A small network was shown many inputs. Here are its activations along a few directions, one row for each input.
In each table, some parts of the input vary, and every possible input appears once, in random order.
A made-up example of a description, with smaller parts first: line(4) and (point or line(9) or (values(3) and ring(8))).
Shared parts are said once, and a part with two or three values counts as separate values.
In the rows, zero is written as 128.

Other details of the inputs shift rows strongly along three fixed directions, in all tables alike. That doesn't count.

A family of inputs:
r1: [ 79  89  97  87 149 166 131 130 105 151 194 153 188  76]
r2: [184 138  53 111 117 130 131 111 108 108 135 134  75 122]
r3: [152 134 155  96 135  98 157  92 116 145 124 130  89 143]
r4: [ 68 150  90  94 165 186 131 148  81 119 173 124 156  54]
r5: [197 148  45 110 149 129 128 113 108  90 138 140  98  85]
r6: [142 125 111  94 158 132 126 156  99 138 138 137 143  95]
r7: [ 91 134 149 100 155  91  89 103 146 138 186 166 116 157]
r8: [ 54 141  92  83 149 189 140 142  77 140 186 129 127  89]
r9: [ 66 143 159 183  96 119 130 157  82 121 108 105 200 111]
r10: [103 141 167  81 142  92 145 107 113 160 169 121  98 149]
r11: [163  99 102 121 147 174 150 106 145 106 105 147  81 135]
r12: [ 94 148 149 126 113  92 117 113  96 147 145 163 112 128]
r13: [ 99 158 147 149 171 154 133 124 143 187 152 139  91 118]
r14: [178 129  82 133 146 133 155 116  97 110 119 107  98 160]
r15: [ 82 105 216 175 106 121 102 144 155 129  77 133 135 139]
r16: [154 149 160 145  84  93 127 152 143 109  69  83 143 112]
r17: [107  87 174 103 149 111 126 120 132 169 147 174 121 158]
r18: [ 95 124 184 124 161  56  90 110 157 141 158 174 112 149]
r19: [194 138  38 126 170 147 156 123  96  88 119 103 130 105]
r20: [119 140 135 163  90 175 126 161 100  97  80 108 147  82]
r21: [ 65 121  92  77 115 164 161  99 122 135 197 133 184  89]
r22: [ 64 124 117 170 110 132 125 163 138 101 124  98 218 110]
r23: [ 71 110 124  80 146 146 103 151 130 154 187 141 177 121]
r24: [125 120 120 119 147 165 107 133 159 111 112 124 112 139]
r25: [ 85 103 179 138 168  87 140  91 131 158 138 156 126 190]
r26: [146 157 135 228 106 122 142 152 152 150  91  94 142 151]
r27: [112 131 209 106 150  65 133  94 115 165 135 130 107 135]
r28: [133 152 168 150 110 138  96 161 133 113  61 103 104 146]
r29: [213 164  84 132 137 143 172  96 165 149 139 107  90 117]
r30: [156 151 152  83 150  95 128 104 131 138 132 109  95 149]
r31: [113 119 113  88 116 139 151 105 149 126 172 118 137 132]
r32: [159 142 183 198  88 109 110 170 171 185  67 115 119 152]
r33: [120 117 158  97 142 120 136 134  88 166 140 160 118 133]
r34: [ 87 126 138 143  77 156 121 184  79 131 129 119 203  69]
r35: [ 62 127 104 164  54 144 104 144 128 104 142 133 208  71]
r36: [189 133 121 186  93 122 151 133 111  95  43 104 121 162]
r37: [ 94 133 169 104 168 136 136 112  93 155 134 160  79 135]
r38: [ 98 130 202  89 153  78 110 100 171 153 156 130 122 175]
r39: [197  95 130 162  90 134 112 179 172  90  62 113 149 125]
r40: [173 114  77 121 113 124 122 103 154 105 141 147  84 149]
r41: [120 101 132 105 166 151 132 111 149 131 142 145  70 156]
r42: [190  92 117 151 174 115 150  85 138 105 114 133 107 161]
r43: [ 73 157  64  99 159 156 134 133  71 129 183 106 185 108]
r44: [189 112  76 118 180 139 137  96 145  97 137 117 112 171]
r45: [209 116 113  99 157 117 148  93 173  95 127 121 103 130]
r46: [ 52 132  96 155  40 149 114 143 129 110 139 138 200  89]
r47: [196 121  94 143  63 158 133 182 117 102  72  99 125 128]
r48: [177 109  60 114 170 190 140 124 150  80 121 126 107  93]
r49: [133 120 110 146  59 160 147 134 149  81 117  94 196  80]
r50: [190 140  93 175  61 119 113 135 119  87  63 118 123  93]
r51: [ 77 109 208 188  99  78 120 145 157 135  94 114 146 207]
r52: [145  85 122  96 141 132 127 132 146 148 145 145 107 157]
r53: [150 168 122 158 146  98 122 101 159 177 148 157  78 138]
r54: [145 155 129 108 147  85  95 109 118 132 141 146  84 147]
r55: [111 134 225 148  93  83  80 185 129 153  73 116 138 168]
Description of these inputs: values(5) and (point or (values(2) and ring(5))).
The inputs of r26 and r29 match in every part but the values(5) part. If r51 is changed in the same way as r26 into r29, which row does it become? -> r31
Which other rows does r45 become when the values(2) part takes its other values? List them by row number. -> r16
Which other rows does r19 become when the values(5) part takes its other values? List them by row number. -> r4, r5, r6, r16
Which other rows does r27 become when the ring(5) part takes its other values? List them by row number. -> r3, r10, r16, r30

A family of inputs:
r56: [ 93 141 142  72 198 107 114 125 106 171 190 137 135 126]
r57: [151 107 160 156 108 100  93 133 176 110  88 144  83 174]
r58: [148 134 121 144  46 150 126 139 156  78  77 105 139 115]
r59: [158 103 131  90 154 112 129 102 143 139 156 159 100 112]
r60: [127 156  56 133 117 177 153 118  91 112 140 111 121  95]
r61: [ 56 135  84  87 120 178 154 110 115 126 194 115 167  83]
r62: [ 75 126 112 162  53 133 111 159 132  81 114 112 216 117]
r63: [ 92 130 213 135 140  84  95 139 160 144 122 124 150 143]
r64: [165 103 161 158 123  77  94 132 166  97  90 138 110 175]
r65: [152 107 130  88 145 111 144  85 133 136 151 158 105 124]
r66: [181 147  55 141 134 149 156 112  91  90 118 102 124 107]
r67: [203 118 114 108 192 116 155  89 159 116 125 118  89 151]
r68: [ 83 145 205 131 103  95 121 135 125 160 124 114 115 171]
r69: [222  77 127 152 121 166 133 166 119  53  10  98 110 148]
r70: [165 104 166 184 125 105 133 125 176 138  88 134 111 183]
r71: [ 83 127 137 161  43 152 142 149 134 119 115  95 207  94]
r72: [ 51 146 153 138  81 141 110 186 116 168 140 114 206  87]
r73: [161 145 166 163 113  95 101 139 134 122  72 137  62 147]
r74: [ 77 124 148  64 173  94 129  87 113 139 191 153 141 124]
r75: [115 132 144  95 181 135 149  98 152 153 171 136  96 139]
r76: [170 102 167 175 124 105 105 133 179 137  87 146 110 170]
r77: [145 143 115 109 171  94 132  94  88 124 137 148  95 131]
r78: [ 36  78 237 122 148 129 116 162  89 166 114 153 150 144]
r79: [ 88 147 200 179 135  90 130 140 118 181 112 135 125 143]
r80: [119 118 143  89 178 101 145  80 125 133 173 129 120 143]
r81: [204 119  56 127 125 184 174 117 150 106 126 108 134  94]
r82: [ 88 141 206 119 104  89  92 157 133 153 123 135 109 150]
r83: [216 148  51 137 165 155 128 121 113  98 109 116 103 102]
r84: [163 115 164 178 141  94 124 127 174 113  87 119 120 193]
r85: [ 68 155  79  91 135 183 152 146 105 151 187 108 161  92]
r86: [130 139 120  99 177 114 146 125 116 149 151 111 127 139]
r87: [105  94  74  94 134 237 145 161  82  91 119 121 146  85]
r88: [188  88  97 113 150 110 139  80 144 122 127 167  82 159]
r89: [118  94 128 105 164 106 115 103 138 152 177 178 113 137]
r90: [136 127  66  94 106 175 130 132 140  93 148 123 135  74]
r91: [ 93 151 182 161 118  77  92 154 107 129 109 132 138 126]
r92: [ 69 122 173 149  87 104 104 130 151 124 115 144 135 165]
r93: [ 73 146 156 148  80 158 104 165 161 125 120 106 176  98]
r94: [175 132 172 143 115  77 131 126 133 119  78  97 106 181]
r95: [139 165 118 196  86 157 135 160 132 113  70  93 124 120]
r96: [220 123  62  97 108 149 154 113 110 110 118 128 105 114]
r97: [ 68 146  80 125 127 158 157 119  67 154 184 130 167  74]
r98: [ 94 131 137 160  60 161 116 175 153 126 112 106 207  76]
r99: [149 159 107 184  84 162 109 166 133 109  65 103 122 105]
r100: [193  89  99 128 158 120 153  75 146 130 135 149  82 169]
r101: [101 118  63 122 135 155 146 109 117 102 171 119 179 120]
r102: [ 93 133 144  87 182 117 154 118 107 196 192 143 127 130]
r103: [139 126 100 186  79 166 134 156 175  95  83  99 144 143]
r104: [ 89 134  87  83 113 155 128 150  90 148 192 138 175  67]
r105: [ 78 156 129 137  31 151 115 175 114 110 106 100 180 105]
r106: [116 110 123 108 200 112 108 105 145 143 170 152 125 150]
r107: [206 125  49 117 104 166 169 117 110 113 119 102 124 108]
r108: [ 89 142 200 157 109  74 114 129 100 161 110 156 121 140]
r109: [114 149 126 134  58 119 120 166 109  99  98  95 185 115]
r110: [157 149 165 160 104  95 115 121 124 120  67 136  67 160]
r111: [ 90 151 206 129 121 106  95 158 143 168 119 126 117 153]
r112: [125 133 140 114 169 100 121 112  94 163 163 174  92 112]
r113: [208 132 110 136 181 124 132 103 121 151 115 153  62 126]
r114: [ 55 115 129  97 172 126 136  83 126 158 201 155 117 156]
r115: [ 81 120 149  67 182  95 112 105 123 141 197 153 137 112]
r116: [157 135  61  92 119 149 125 148 104  98 146 109 152  87]
r117: [186 110  99 119 178 142 118 100 171 125 130 151  66 162]
r118: [175 151  71 139 174 145 154 118 104 114 128 114 114 116]
The inputs of r84 and r103 match in every part but one. If r77 is changed in the same way as r84 into r103, which row does it become? -> r110
The inputs of r99 and r113 match in every part but one. If r61 is changed in the same way as r99 into r113, which row does it become? -> r71
What is each input in this table made of? -> values(3) and (point or (line(4) and ring(5)))
Which other rows does r88 become when the line(4) part takes its other values? List them by row number. -> r65, r96, r108
Which other rows does r116 become when the values(3) part takes its other values? List them by row number. -> r82, r104
